These are the activations of a small neural network, seen along a few directions. Each row is one input.
Each table varies a few parts of the input and shows all the possible inputs, shuffled.
A made-up example of a description, with smaller parts first: ring(8) and (point or line(9) or (values(3) and line(6))).
Shared parts are said once, and a part with two or three values counts as separate values.

Other details of the inputs shift rows strongly along two fixed directions, in all tables alike. That doesn't count.

A family of inputs:
x1: -25 48 4 -10 4 0 0 -20 4 -12 -37 22 -9
x2: -20 32 -41 -10 11 10 -1 -16 -6 1 -33 23 -5
x3: 1 20 20 7 -13 1 1 -1 1 4 -5 -18 -8
x4: 10 -7 -29 -8 14 -2 19 -17 -15 -16 10 21 7
x5: 3 -8 1 -10 -9 0 -4 2 -8 -4 8 -6 3
x6: -5 -7 16 -15 -1 -14 -8 2 4 -14 1 4 1
x7: -1 -5 13 13 -12 -11 -7 11 -3 7 4 -27 -3
x8: -3 6 24 15 -8 13 -8 13 15 18 -8 -11 -7
x9: -14 52 -11 -6 1 17 1 -19 0 4 -35 14 -8
x10: 11 -17 -20 -16 7 1 2 -4 -6 -6 15 12 9
x11: 5 -5 0 -11 -8 0 -2 3 -5 -3 6 -7 1
x12: 5 0 6 4 -5 -4 9 -5 -11 -7 11 -6 -1
x13: -3 -8 25 11 -7 5 4 19 0 9 -3 -20 -5
x14: -26 43 -8 -5 3 27 1 -2 0 11 -45 17 -8
x15: 6 -11 -11 6 5 -8 -3 3 0 4 9 -8 2
x16: 3 -17 -10 0 13 8 11 5 -4 0 5 10 6
x17: 1 12 19 -4 -21 4 -16 5 10 13 -5 -15 -4
x18: 14 -11 1 -6 -7 2 -11 1 8 4 14 2 4
x19: 20 -14 2 9 3 -6 5 -8 3 -3 24 2 5
x20: 18 -18 -20 0 11 -5 14 -15 -3 -11 26 15 9
x21: -5 14 12 12 -13 -4 -12 10 5 13 -11 -25 -7
x22: -6 -18 -26 -7 25 -21 4 -10 -3 -23 4 26 8
x23: 7 -18 -28 2 11 -7 1 -6 0 -1 13 11 8
x24: 5 -5 -7 10 0 -5 -10 1 9 9 7 -4 0
x25: -3 -17 26 14 -7 3 5 18 -4 5 8 -21 -3
x26: 10 -17 -19 -16 4 -1 3 -3 -9 -8 15 11 10
x27: 4 -19 5 8 3 6 6 7 3 6 8 3 3
x28: -13 -7 56 13 -7 -9 -5 23 14 -1 -6 -24 -9
Description of these inputs: values(4) and (point or line(6)).
Changing only the values(4) part turns x27 into x23. The same change can be made to x14. Which row results?
Answer: x21
Which other rows does x13 become when the values(4) part takes its other values? List them by row number.
Answer: x2, x4, x11
Which other rows does x11 become when the line(6) part takes its other values? List them by row number.
Answer: x5, x10, x17, x18, x26
Which other rows does x7 become when the values(4) part takes its other values? List them by row number.
Answer: x5, x12, x25
